A small network was trained on made-up records. Each row is its average activation on records with the value named, seen along a few directions.
Related values have similar rows: they may be neighbours, one step apart, or belong to one group.
(in the rows, 500 means zero)
Strong random noise was added to every row along 9 fixed directions; ignore it. To show where, here is one row again and again, with new noise each time:
[302 411 401 656 499 619 453 582 354 667 459 374 676 264 416 451 336 635
 748 445 584 542 465 625]
[539 500 480 475 481 465 469 550 454 493 479 518 514 534 498 455 469 575
 521 495 450 442 519 503]
[525 631 657 515 286 464 427 494 464 584 542 593 450 614 513 512 492 493
 426 371 355 345 460 455]
[394 344 548 478 541 484 435 657 353 415 411 583 706 434 655 389 430 716
 616 630 475 594 499 665]
[465 424 638 468 436 579 527 420 367 459 582 480 522 501 512 564 445 519
 477 399 373 561 485 524]
[372 549 514 607 468 539 371 553 574 576 484 492 568 507 502 452 512 549
 598 543 446 563 434 563]
[425 447 508 511 458 537 512 527 563 544 456 516 481 447 494 506 498 317
 485 548 638 419 502 554]
[360 567 596 701 377 666 480 329 389 597 548 369 559 485 471 640 527 462
 589 286 408 515 488 453]
[543 621 458 492 405 483 485 403 571 407 498 550 517 622 510 461 635 422
 524 497 424 433 533 517]
[802 523 422 197 437 471 523 376 545 470 577 494 345 542 438 427 523 585
 470 564 510 482 561 498]
[292 427 553 653 591 485 421 647 463 363 387 566 701 566 651 465 537 545
 567 589 395 570 493 577]


Field ZULE:
kosem: [451 437 525 459 527 428 462 622 555 624 561 555 411 373 475 460 341 480
 415 528 618 528 426 547]
vula: [558 567 559 383 390 473 524 462 507 406 609 601 470 605 469 454 522 460
 416 451 338 473 464 556]
tef: [440 586 516 608 462 522 433 490 419 549 549 419 636 441 465 460 469 703
 634 439 378 584 444 525]
nezu: [669 500 658 386 556 483 413 470 497 461 489 453 492 576 652 489 577 822
 466 621 415 630 514 390]
zuvu: [544 572 389 513 435 545 557 450 535 566 505 432 532 413 367 476 476 522
 623 474 507 490 476 509]
vatuf: [479 371 482 472 621 429 561 594 445 354 413 567 528 489 606 477 528 440
 453 555 572 443 566 541]
vasut: [489 561 585 486 390 495 493 482 551 608 483 634 503 442 626 499 563 478
 508 553 623 485 479 528]
nel: [504 491 562 566 547 327 460 693 319 377 416 697 580 634 725 457 506 686
 439 462 393 430 533 481]
refev: [696 497 466 465 515 504 511 435 335 659 448 407 381 436 529 596 511 623
 500 414 679 405 624 350]
sepi: [521 452 562 493 584 444 492 555 448 621 495 490 428 444 521 535 368 586
 400 479 549 501 492 433]
kikis: [731 657 378 473 434 468 485 362 185 564 584 334 563 446 377 454 412 928
 690 270 377 478 570 404]
penop: [460 550 408 598 618 481 499 588 641 606 501 417 405 519 340 568 426 442
 465 472 510 508 427 362]
sifar: [636 627 557 374 302 502 596 308 467 377 597 582 499 623 433 483 576 398
 423 320 306 380 511 532]
lim: [440 566 457 550 462 493 445 574 532 504 411 566 630 482 570 431 547 589
 606 624 528 528 472 549]
keba: [423 535 528 608 534 514 540 388 525 399 500 546 513 579 619 614 646 400
 465 522 486 627 512 440]
A value of ZULE combines one of 5 hidden first parts with one of 3 second parts; all combinations occur once.
keba and kosem share the first part; keba and lim share the second. Which value has the first part of lim and the second part of kosem?
> tef
penop and vatuf share the first part; penop and zuvu share the second. Which value has the first part of zuvu and the second part of vatuf?
> sifar

Field SUK:
maz: [441 590 476 436 313 604 468 394 427 470 692 445 663 442 273 458 420 620
 647 354 246 640 392 633]
niz: [455 435 509 400 485 478 494 583 429 297 599 614 605 623 487 352 421 638
 526 445 110 569 410 646]
suto: [349 228 759 484 503 628 689 492 426 592 655 421 304 325 382 796 225  98
 191 371 690 511 417 381]
libi: [444 662 562 655 520 470 302 532 713 700 549 507 281 675 519 557 536 477
 374 440 456 531 406 376]
sep: [413 636 141 672 577 396 499 692 603 419 461 618 656 611 311 320 470 525
 677 383 235 409 464 563]
ger: [864 502 302 234 524 488 554 368 530 487 447 371 289 515 429 452 641 461
 469 554 734 337 707 448]
zumav: [570 765 438 542 230 455 487 384 560 601 517 510 506 521 323 368 578 334
 546 344 519 194 454 566]
makub: [563 489 449 353 496 290 671 580 531 147 452 846 712 624 571 291 556 367
 446 614 314 420 524 684]
ton: [414 678 630 629 162 621 406 356 387 727 447 610 564 425 753 541 653 533
 682 411 662 407 520 591]
paril: [336 564 529 532 401 479 502 479 623 496 642 602 418 453 457 508 502 237
 433 516 532 531 385 595]
dimo: [596 749 452 432 331 337 308 633 596 437 540 596 547 660 441 261 526 805
 600 530 240 442 416 591]
sipiv: [478 291 580 528 690 440 597 531 245 414 516 453 515 423 578 564 324 608
 381 411 457 544 550 467]
vol: [188 332 812 483 447 400 550 660 597 259 555 879 691 479 698 411 424 203
 308 650 429 567 324 767]
pati: [541 493 319 453 549 629 496 496 661 761 460 315 430 328 380 538 487 556
 678 693 800 642 517 448]
kap: [506 745 610 788 437 490 332 476 446 632 323 429 583 667 580 574 621 656
 532 385 345 342 524 265]
A value of SUK combines one of 5 hidden first parts with one of 3 second parts; all combinations occur once.
ger and dimo share the first part; ger and sep share the second. Which value has the first part of sep and the second part of dimo?
> pati
libi and paril share the first part; libi and ton share the second. Which value has the first part of ton and the second part of paril?
> suto
